Each row below holds a small network's activations on one input, seen along a few directions.
Each table varies a few parts of the input and shows all the possible inputs, shuffled.
Descriptions start from the smaller parts, as in this example, which fits no table here: one of 3 separate values, together with either a single point or one of 11 places around a ring or (one of 4 places along a line, together with one of 8 places around a ring).
Shared parts are said once, and a part with two or three values counts as separate values.
In the rows, zero is written as 128.

Other details of the inputs vary at random and push rows far along two fixed directions, the same in every table; ignore that.

A family of inputs:
r1: [168 165 132 181  74 173 112 192  97 107 131 111]
r2: [182 185 125 182  82 165 115 175 113  94 117 107]
r3: [161 135 109 177 143 141 101 135 124 125 148 132]
r4: [164 126 102  94 110  92 141  57 122 122 109 135]
r5: [ 87 113 156 135 150 140 129 175 137 135 134 121]
r6: [100 121 159 124 161 147 105 195 119 141 138 119]
r7: [209 147  98 175 143 117  72 126 102 118 117 122]
r8: [171 135 108 174 139 134  83 141 120 119 143 133]
r9: [149 136 116 131 129 103 139  82 140 116 113 127]
r10: [212 149  88 170 131 114  97  86 110 129 117 125]
r11: [162 138  88 126 127 108 158  49 149 105 118 137]
r12: [137 123 139 143 148 141  77 187 109 141 135 124]
r13: [120 123 118 114 113 102 162  69 140 132 123 135]
r14: [167 133 115 152 133 122  80 142  96 136 134 129]
r15: [101 107 148 137 143 150 100 191 116 129 159 133]
r16: [201 149  83 144 111  90 128  27 122 128  97 126]
r17: [ 60 100 138  52 119 120 198  86 159 126 136 143]
r18: [160 136 119 186 150 134 111 134 120 128 132 120]
r19: [ 99 116 154 125 161 150 107 197 118 143 135 119]
r20: [140 132 144 158 152 133  90 169 113 138 128 110]
r21: [133 126 137 179 150 146 106 162 122 143 144 122]
r22: [129 128 116 120 117 106 156  66 145 129 115 135]
r23: [ 53  94 158  63 121 117 179 117 148 139 125 134]
r24: [111 156 158 146  85 187 126 227 122 118 129 111]
r25: [128 131 145 177 158 144 106 170 122 134 144 118]
r26: [156 133 118 150 136 128  99 134 100 143 136 127]
r27: [151 133  90  96 117  95 163  41 156  99 109 141]
r28: [205 146  97 210 129 117  77 113  95 129 135 127]
r29: [ 62 101 158  88 140 143 120 189 125 141 151 137]
r30: [164 127 121 155 138 130  98 138  97 138 136 124]
r31: [ 54 103 168 119 145 148 142 180 129 155 152 128]
r32: [ 51 103 145  54 125 127 168 119 160 128 131 147]
r33: [ 90 118 165 147 155 144 113 192 131 136 143 118]
r34: [154 134  99  90 115  83 173  27 148 121  86 123]
r35: [ 72 112 147  27 127 103 174 100 159 126 106 133]
r36: [ 46 106 146  52 121 115 209  74 169 142 116 139]
r37: [157 137  99 104 118 103 147  51 130 131 107 135]
r38: [124 122 145 175 147 145  97 179 122 142 143 121]
r39: [151 132 111 171 138 138 103 134 112 128 156 135]
r40: [ 47 101 172  97 141 142 138 178 140 149 135 132]
r41: [220 189 100 216  67 160  93 157  87 103 125 112]
r42: [140 118 132 148 140 139  86 171 104 128 149 131]
r43: [ 56 102 161  82 134 129 158 147 154 143 126 131]
r44: [ 56 102 166  71 142 140 124 184 130 149 131 133]
r45: [138 130 136 147 153 139  82 180 118 120 142 127]
r46: [ 57 103 153  57 122 114 171 114 140 153 119 127]
r47: [ 61 104 168 108 152 142 134 190 140 139 132 123]
r48: [ 94 109 140 108 127 122 170 104 138 138 133 131]
r49: [ 58 102 161  76 151 142 133 188 143 130 135 132]
r50: [128 126 110  88 118 108 142  77 141 121 118 143]
r51: [149 136  93 121 119 112 155  47 145 116 125 144]
r52: [104 108 157 134 141 139 108 179 107 151 137 116]
r53: [113 116 140 125 145 143  97 179 126 133 142 132]
r54: [151 130  98 125 116 109 130  78 129 116 134 143]
r55: [153 132 100  90 108  85 169  24 148 130  91 127]
r56: [147 124 111 128 112 100 158  58 134 124 120 132]
r57: [200 152  96 199 147 130  89 115 117 108 143 127]
r58: [156 138  99 112 124 101 143  63 149 100 119 138]
r59: [139 170 114 100  48 139 186  88 143 101  95 125]
r60: [170 177 113 144  70 150 153 132 129  92 100 113]
Each input here is: one of 6 places along a line, together with either a single point or one of 9 places around a ring.
The inputs of r10 and r26 match in every part but the place on the line of 6. If r3 is changed in the same way as r10 into r26, which row does it become? -> r39
Change only the place on the line of 6 in r60. List by row number the other rows that result. -> r1, r2, r24, r41, r59
List by row number the other rows that have the place on the line of 6 in common with r22. -> r16, r32, r36, r37, r40, r44, r50, r51, r59

A family of inputs:
r61: [ 65 118 135  86 118 150 152 146 131 132 150 146]
r62: [116 115 129 139 117 123 157 106 144 123 140 137]
r63: [168 140 127 166 137 145 101 165  90 148 122 109]
r64: [122 126 150 178 165 183  86 233 106 132 170 114]
r65: [107 128 120  89 116  94 198  45 182  98 113 141]
r66: [ 82 132 146 102 142 131 168 122 164 132 113 123]
r67: [ 54 108 149  49 112 141 171 130 155 143 120 144]
r68: [ 99 113 153  86 124 115 157 134 131 129 106 110]
r69: [184 164  92 131 121 114 108  97 136 114 108 129]
r70: [112 122 151 198 156 183  90 226 113 149 171 126]
r71: [128 126 122 106 108  94 170  59 151 124  91 120]
r72: [103 126 138  69 109 135 144 130 117 138 128 133]
r73: [179 149  78 149 121 132 120  89 128 103 129 139]
r74: [114 118 129 115 107 104 177  70 149 129 112 129]
r75: [ 85 109 151 136 135 141 144 155 150 122 148 129]
r76: [160 138 119 163 105 103 129  82 112 137 111 121]
r77: [133 135 146 184 151 133 102 170 131 121 131 115]
r78: [116 115 130 147 126 146 108 177 116 117 152 141]
r79: [ 57  63 153  76 208 107 109 139 141 164 150 141]
r80: [188 150 113 144 128  96 125  94 120 108  96 110]
r81: [ 91  76 126  84 182  84 119  77 126 167 147 149]
r82: [121 123 145 154 116 142  87 172 106 134 145 133]
r83: [125 133 132 110 121 115 126 118 150 107 113 136]
r84: [117 141 148 151 153 145 113 173 132 142 114 113]
r85: [183 139 101 152 108 112 106  87 130 106 114 132]
r86: [145 133 138 201 126 132  99 149 104 140 143 118]
r87: [175 150 109 143 120 108  94 123 131 106 116 126]
r88: [167 134 119 181 121 130 108 130  98 116 158 125]
r89: [126 129 118  84 120  98 186  60 161  90 118 133]
r90: [123 114 129 117 118 122 160 112 131 115 141 132]
r91: [107 130 125 131 118 136 160  99 139 138 145 137]
r92: [ 71 121 163 108 162 165 139 204 141 124 153 123]
r93: [ 58 122 157 108 153 154 158 167 165 128 142 131]
r94: [ 87 107 155  66 120 131 138 160 132 118 123 126]
r95: [ 92 115 139  75 110 117 139 135 148 123 119 129]
r96: [168 105 118 188 227 110  29 155 105 148 156 132]
r97: [132 137 123 109 118  89 166  64 157 115  87 122]
r98: [ 58 113 149  52 119 142 164 131 162 134 117 137]
r99: [ 65 100 163  90 117 141 135 173 138 137 133 139]
r100: [184 133 118 151 115 126  89 145  94 118 128 127]
r101: [188 150 103 140 125 118 129  90 113 128  99 108]
r102: [180 147 102 165 117 120 131  82 119 143 103 121]
r103: [187 140  95 143  97 103 107  94 119 120 118 132]
r104: [168 141 115 162 104 119  81 138 100 130 137 128]
r105: [ 45 108 149  72 131 144 194 121 174 133 135 134]
r106: [105 125 131 117 122 129 171  99 145 146 117 128]
r107: [114 134 112  71  90 113 170  50 144 132 111 146]
r108: [ 90 114 148 120 126 121 158 121 151 128 120 121]
r109: [173 149 111 138 113 117 133  89  98 142 111 114]
r110: [119 135 158 193 145 166  79 215  90 169 144 111]
r111: [166 151 102 139 104 126 103 112 110 139 129 132]
r112: [115 124 136 175 149 184  75 236 100 135 168 135]
r113: [ 83 119 152 118 134 159 143 170 117 140 162 128]
r114: [156 135 110 171 108 114 137  77 126 119 144 136]
r115: [121 134 132 123 131 150  97 181 126 138 132 123]
r116: [178 150 112 187 136 136 101 127 116 140 111 111]
r117: [193 160  98 121 126 119 113  98 122 105 106 127]
r118: [170 134 115 165 111 105 129  88 120 134 105 120]
r119: [168  92  93 140 187  81  88  64 114 156 139 146]
r120: [179 133 120 154 117 110 120 116 100 131 110 112]
r121: [142 139  99  80  95 110 155  71 142 133 108 138]
r122: [174 140 100 185 113 129  89 128  97 109 152 140]
r123: [ 62 102 154 110 137 155 122 205 136 115 153 135]
r124: [ 78 115 166  67 134 133 130 184 137 113 124 126]
r125: [ 46  94 172  82 139 146 163 181 147 120 151 124]
r126: [138 129 125  95  97  90 168  63 117 131 102 119]
r127: [125 142 121 148 151 158  99 182 128 110 144 136]
r128: [166 150 104 171 114 121 136  72 119 140 123 125]
r129: [189 160 106 138 135 113 128  94 120 119  95 109]
r130: [127 126 120 115 125 139 161 112 130 126 140 132]
r131: [177 137 121 152 109 124  85 139  86 121 136 127]
r132: [149 136 120 105 124 139 116 135 118 121 119 124]
r133: [169 156 107 143 130 131 104 114 136 113 113 134]
r134: [114 127 147 178 159 164  66 241 114 106 160 130]
r135: [ 70 119 146  90 131 135 180 114 162 141 116 122]
r136: [138 130 122  88 113 133 137 122 118 131 119 133]
What is each input in this table made of? -> one of 4 places along a line, together with either a single point or (one of 2 separate values, together with one of 9 places around a ring)
The inputs of r105 and r70 match in every part but the place on the line of 4. If r116 is changed in the same way as r105 into r70, which row does it become? -> r102
Change only the place on the ring of 9 in r72. List by row number the other rows that result. -> r61, r91, r107, r109, r110, r111, r113, r128
Change only the choice among 2 separate values in r118. List by row number the other rows that result. -> r102
Change only the place on the line of 4 in r73. List by row number the other rows that result. -> r61, r112, r127
Change only the place on the ring of 9 in r104. List by row number the other rows that result. -> r76, r82, r86, r88, r114, r122, r126, r131

A family of inputs:
r137: [ 99 116 146 137 152 161  90 199 118 150 154 135]
r138: [ 87 118 131  71 128 121 163 101 139 131 134 143]
r139: [118 113 131 121 143 140 112 158 110 142 139 130]
r140: [ 76 115 154 113 132 148 141 174 146 124 150 119]
r141: [197 158 102 222 118 146  78 159 111 118 142 124]
r142: [ 76 121 144 120 132 149 131 173 149 130 141 127]
r143: [ 52 106 149  75 140 128 163 145 173 127 133 140]
r144: [143 124 122 173 155 141 100 170 125 115 144 128]
r145: [128 125 133 179 139 119 146  91 126 158 122 109]
r146: [143 145 106  89  91 107 171  59 145 130  96 132]
r147: [146 139 104 105  87 106 187  53 157 104 117 132]
r148: [126 110 111  77 112  95 154  66 129 129 107 137]
r149: [195 149  91 208 131 138  88 133 109 108 137 119]
r150: [151 133 105  87 116  73 160  39 140 116  95 133]
r151: [195 144 115 189 154 138  77 149 110 121 140 121]
r152: [153 144 118 119  95 101 145  89 118 123 104 125]
r153: [156 154 116 140 110 130 140 109 120 120 121 129]
r154: [ 66 107 189 183 149 163 131 211 114 179 147 108]
r155: [151 127 116 128 132 130 120 111 122 128 142 133]
r156: [ 63 124 161  67 113 135 174 151 136 140 122 127]
r157: [107 122 144 118 153 137 108 171 133 145 129 127]
r158: [191 142  88 145 136 112 128  70 128 111 110 132]
r159: [120 125 133 127 141 128 117 131 145 122 126 139]
r160: [132 124 147 143 131 134  95 172 109 136 130 108]
r161: [116 122 131 164 148 145  96 183 114 127 167 135]
r162: [ 85 109 155 105 131 137 123 176 119 139 120 115]
r163: [ 95 116 146 127 141 140 112 161 120 128 153 141]
r164: [114 137 140 126 137 139 117 161 115 136 132 117]
r165: [225 159  95 221 146 121  64 116 101 104 134 131]
r166: [ 84 119 148 109 140 157 134 173 128 134 131 121]
r167: [ 93 119 133  90 117 129 163 102 146 115 115 131]
r168: [ 78 124 148  82 100 133 170 117 157 126 116 140]
r169: [177 137 105 180 132 132  76 121 114 124 141 142]
r170: [140 138 122  88  96 113 174  77 139 126 108 124]
r171: [212 157  70 174  94 110 143  54 126  97 112 131]
r172: [ 70  94 149 113 139 109 183  76 143 169 130 130]
r173: [144 125 142 170 155 134  60 197 108 143 131 120]
r174: [ 88 104 163 166 168 128 137 146 131 168 136 116]
r175: [ 68 122 144  70 124 138 161 128 156 137 119 129]
r176: [ 97 110 123  76 129 127 162 101 137 130 127 141]
r177: [ 95 124 151 120 159 143 120 178 128 132 140 130]
r178: [197 165  85 156 117 113 125  61 118 110 114 125]
r179: [116 127 139 129 111 144 142 140 128 118 122 132]
r180: [150 124 121 126 133 126 113 122 116 137 140 128]
r181: [ 96 104 172 124 156 138  94 211 119 143 140 115]
r182: [119 129 115  81 116 116 166  82 137 126 104 123]
r183: [194 142  91 161 130 104 125  74 140 101 130 130]
r184: [ 96 111 134  86 135 119 161 102 153 113 115 140]
r185: [ 69 113 158 124 159 144 125 200 140 125 154 131]
r186: [122 119 133 115 150 130 125 146 127 133 122 126]
r187: [124 139 134 143 129 137 117 137 124 116 133 127]
r188: [ 87 111 136 128 140 145 114 174 137 135 157 140]
r189: [152 149 110 123 101 127 148  89 138 126 110 133]
r190: [ 88 101 156 101 149 127 120 177 125 138 121 123]
r191: [186 146  88 135 122 101 121  62 111 125 125 136]
r192: [140 121 109  92 109 102 160  42 146 111 126 145]
r193: [185 137 125 195 151 137  72 154 113 113 143 125]
r194: [138 145 118 150 109 129 143 127 130 112 135 131]
r195: [ 91 125 145 118 127 145 123 151 142 128 129 130]
r196: [104 109 120  86 120 118 159  82 141 118 125 147]
r197: [115 131 125  81 107  96 159  79 134 125 102 123]
r198: [ 67 102 150  60 124 108 152 125 131 141 127 136]
r199: [192 140 120 184 154 133  72 158 105 130 138 116]
r200: [ 98 108 127  68 115 101 145  93 140 142 114 139]
r201: [187 151  89 124 128  89 139  48 130 116 106 132]
r202: [166 121 117 135 124 108 103 109 109 132 130 126]
r203: [ 76 117 148  67 110 135 178 136 139 138 111 127]
r204: [196 150 107 188 123 132  91 110 114 108 131 119]
r205: [147 133 119  87  84  93 172  59 136 121  97 123]
r206: [144 136 118 132 144 128 116 120 139 129 121 134]
r207: [126 131 142 131 109 130 114 159 118 141 116 122]
r208: [ 97 115 141  78 100 116 169 118 131 132 101 125]
r209: [177 129  99 200 143 141  78 154 103 118 156 133]
r210: [170 148 126 164 117 146 114 143 114 124 133 119]
r211: [111 125 143 125 127 131 103 163 122 143 119 117]
r212: [ 98 107 147 148 148 154 101 201 123 132 172 130]
r213: [ 74 124 147 121 135 144 138 173 138 123 147 125]
r214: [105 126 155 147 134 173 114 212 111 137 139 121]
r215: [127 131 140 130 136 143 113 161 118 137 133 110]
r216: [161 151 129 183 117 143 101 151 107 115 135 129]
r217: [161 134 104 137 130 121 102 109 118 140 130 135]
r218: [128 135 117  86 112 117 170  68 148 118 114 124]
r219: [178 147 116 159 101 127 127  98 124 108 124 127]
r220: [146 144 115 130 124 129 115 119 126 136 117 121]
The inputs of r216 and r187 match in every part but one. If r203 is changed in the same way as r216 into r187, which row does it become? -> r182
What is each input in this table made of? -> one of 4 places along a line, together with either a single point or (one of 4 separate values, together with one of 5 places along a line)
Start at r141 and move only the place on the line of 5, one step at a time. The first step leads to r168. Which rows follow, in order? -> r189, r146, r207
Change only the place on the line of 5 in r167. List by row number the other rows that result. -> r149, r162, r166, r182
Change only the place on the line of 4 in r193. List by row number the other rows that result. -> r192, r204, r219
Change only the place on the line of 4 in r213. List by row number the other rows that result. -> r161, r185, r194
Change only the choice among 4 separate values in r184. List by row number the other rows that result. -> r159, r165, r193

A family of inputs:
r221: [121 124 119  75 103 125 173  96 152 105 131 137]
r222: [112 132 116  83 114 130 169  95 153 112 103 140]
r223: [ 79 111 149 129 158 147 133 180 136 152 129 122]
r224: [107 125 124  83  87 120 155  87 147 123 112 146]
r225: [176 149 114 208 161 136  74 135 122 122 142 130]
r226: [182 129 101 176 136 129 112 107 121 117 153 130]
r227: [187 165 101 167 128 128  97 104 133 102 118 130]
r228: [ 70 131 147  65 107 136 166 142 131 146 121 127]
r229: [193 146  99 192 133 145  86 161 109  96 139 128]
r230: [170 136 105 156 132 123 126  93 128 144 126 120]
r231: [174 151  98 113 101 117 150  73 138 127 103 122]
r232: [ 60 108 150  89 149 120 164 127 168 115 146 139]
r233: [ 74 108 149 123 140 147 133 171 115 135 170 134]
r234: [112 111 108 100 131 111 177  74 156 107 127 140]
r235: [110 136 121  83 117 111 163  94 165  90 124 138]
r236: [144 142 144 149 119 139 108 169  88 133 129 111]
r237: [ 79 116 159 150 152 170 101 202 103 155 166 131]
r238: [ 70 120 143  65 106 136 170 142 132 117 145 140]
r239: [108 133 123  99 137  99 167  69 167 132 110 130]
r240: [136 126 142 129  99 117 122 134 116 129 111 120]
r241: [ 72 112 176 117 160 124 139 164 144 137 128 117]
r242: [126 117 133 173 130 142  91 151 115 144 145 138]
r243: [143 145 149 156 140 130  99 169 123 115 118 107]
r244: [162 134  95 120  82 103 140  71 135  99 124 145]
r245: [116 117 130 119 136 140 144 112 140 140 137 135]
r246: [168 146 105 147  92 115 112 105 120 132 109 128]
r247: [205 150 114 162 113 123 113 111 108 119 112 109]
r248: [137 111 104  27 135  86 114  78 127 121 103 139]
r249: [ 84  97 178 159 141 141  97 208 107 157 144 117]
r250: [125 132 129 103 115 147 141 126 139 126 126 133]
r251: [ 76 136 147  73 126 124 159 133 165 126 108 123]
r252: [147 120 136 140 135 120 138 111 123 140 124 114]
r253: [ 90 132 159 133 131 177  99 218 101 141 154 130]
r254: [116 113 139 127 144 117 153 119 132 132 111 118]
r255: [169 123 101 183 117 115 100 105 115 118 150 139]
r256: [140 132 133 128 125 128 135 140 123 116 102 112]
r257: [169 133 106 182 118 113  99 104 115 147 125 127]
r258: [179 137 104 208 156 147  84 140 111 127 136 129]
r259: [104  88 142  74 182 109  80 164 112 154 139 144]
r260: [ 81 120 159 150 151 160 104 207 101 168 156 118]
r261: [127 126 139 139 130 119 136 119 102 144 131 117]
r262: [176 154  86 122 108 110 151  66 139 114  89 124]
The inputs of r258 and r222 match in every part but one. If r252 is changed in the same way as r258 into r222, which row does it become? -> r247
The inputs of r221 and r226 match in every part but one. If r231 is changed in the same way as r221 into r226, which row does it become? -> r230
What is each input in this table made of? -> one of 2 separate values, together with either a single point or (one of 4 places along a line, together with one of 5 places along a line)
Change only the place on the line of 5 in r258. List by row number the other rows that result. -> r225, r237, r242, r245
